Each row below holds a small network's activations on one input, seen along a few directions.
In each table, some parts of the input vary, and every possible input appears once, in random order.
A made-up example of a description, with smaller parts first: ring(8) and (point or line(9) or (values(3) and line(4))).
Shared parts are said once, and a part with two or three values counts as separate values.
In the rows, 128 means zero.

Rows:
R1: [147 111 113 138 129 107 148 121  88 124 160]
R2: [121 132 147 160 139 137 111 125 123 110  89]
R3: [139 111 169 140 130  86 142 120  90 152 102]
R4: [118 159 106 130 156 135 109 104 166  93 168]
R5: [137 117 154 155 123  96 146 116  87 149 105]
R6: [147 132 136 115 147  89 138 123  96 139 149]
R7: [ 95 130  71  74  76 154 125 194 212 139 163]
R8: [148 128 109 134 115  89 143 120  98 114 149]
R9: [133 154 120  94 146 147 116  80 149 120 180]
R10: [ 98 115 118 115  52 146 120 212 170 156  97]
R11: [139 129 127 125 153 175 108 100 131 122 125]
R12: [126 122 156 140 139 144 115 101 115 145 104]
R13: [128 155 131 123 149 159 117 116 143  93 107]
R14: [114 122 147 176 127  88 150 142  91 111  98]
R15: [148 109 143 148 127 152 115 110 116 128 112]
R16: [131 134 107 115 155 156 120  91 150 105 181]
R17: [153  99 148 159 124  98 158 126  94 135 102]
R18: [124 129 149 103 167 157 113  97 138 131 120]
R19: [147 140 138 133 137  84 142 119 110 133 158]
R20: [132 119 143 153 133 144 116 109 123 128  96]
R21: [146 148 127 145 120  79 132 138 102 100 152]
R22: [127 152  93 113 155 147 118  92 148 111 167]
R23: [130 143 141 117 157 173 126  92 140 138 127]
R24: [ 77 127  96  94  86 187 131 205 176 149 116]
R25: [102 121  89 104  62  90 150 231 155 148 137]
R26: [102  98 114 127  49  94 168 226 140 160  86]
R27: [133 115 162 128 149 132  90 111 113 140 100]
R28: [136 112 142 165 114  88 147 124  88 129 100]
R29: [128 137 119  95 174 135 108  93 154 120 172]
R30: [133 138 126 122 150 169 119  99 134 119 118]
Q: What is each input in this table made of?
A: ring(5) and (point or line(5))
Q: Changing only the ring(5) part turns R17 into R11. The same change can be made to R28. Which row results?
A: R30
Q: Which other rows does R16 become when the line(5) part takes its other values? List them by row number.
A: R4, R9, R22, R29
Q: List by row number the other rows that have the ring(5) part in common with R8.
A: R1, R6, R19, R21, R25

Rows:
R31: [106 109 146 169 108 116 131 182 110 123  85]
R32: [112 109 125 188  97 103 150 167 119 128 131]
R33: [115 130 110 127 131 182 108 147 154 115 110]
R34: [100 146 151 104 126 125 118 138 169 126 123]
R35: [178 147 170 149 205 121  96   9  84  96 106]
R36: [121 163 119  88 124 106 131 148 159 128 158]
R37: [107 101 114 104 105 119 177 147 106 147 115]
R38: [110 134 159 108 135 159 123 148 160 141 113]
R39: [189 131 180 156 219 152  98  28  77 117 108]
R40: [128 133 101  92 107 101 102 154 138 159 151]
R41: [128 101 118 122 104 135 119 135 150 167 163]
R42: [126 118 141 120  82 110 150 146 129 153  93]
R43: [124 173  71 119 117 140 116 142 156 101 148]
R44: [ 98 129  80 113 130 168 139 130 149  91 137]
R45: [136 104 145 121 102 136 149 166 124 152  85]
R46: [146 138 110 107  88  85 149 168 120 155 130]
R47: [197 163 146 130 210  96  95  30  64  96 159]
R48: [119 113 147 118 110 157 100 153 136 165 111]
R49: [116 127 138 115 132 131 140 135 173 128 171]
R50: [104 125 134 112 100 131  98 133 145 162 111]
R51: [113 119 146 164  87  95 122 169 123 107  94]
R52: [121 140  84 143 116 171 128 131 157 114 156]
R53: [209 121 157 179 230 132 121  14  88 113 166]
R54: [ 93 111 118 154 105 105 153 169 102 107 118]
R55: [ 91 130 127  88 140 139 150 138 147 128 143]
R56: [176 119 150 132 222 132 136  17  67  82 138]
R57: [108 159 108 134 109 163 108 125 165 114 112]
R58: [105  96 114  93 115 140 134 136 139 138 139]
R59: [125 148 115 157  92  77 130 187 104 118 130]
R60: [136 104 115 134  92 116 169 146 124 167 135]
Q: What is each input in this table made of?
A: values(5) and (point or line(5))
Q: Changing only the values(5) part turns R44 into R33. The same change can be made to R55. Which row results?
A: R38
Q: Which other rows does R36 become when the line(5) part takes its other values? List them by row number.
A: R40, R43, R46, R59
Q: Which other rows does R47 become when the values(5) part takes its other values? List them by row number.
A: R35, R39, R53, R56
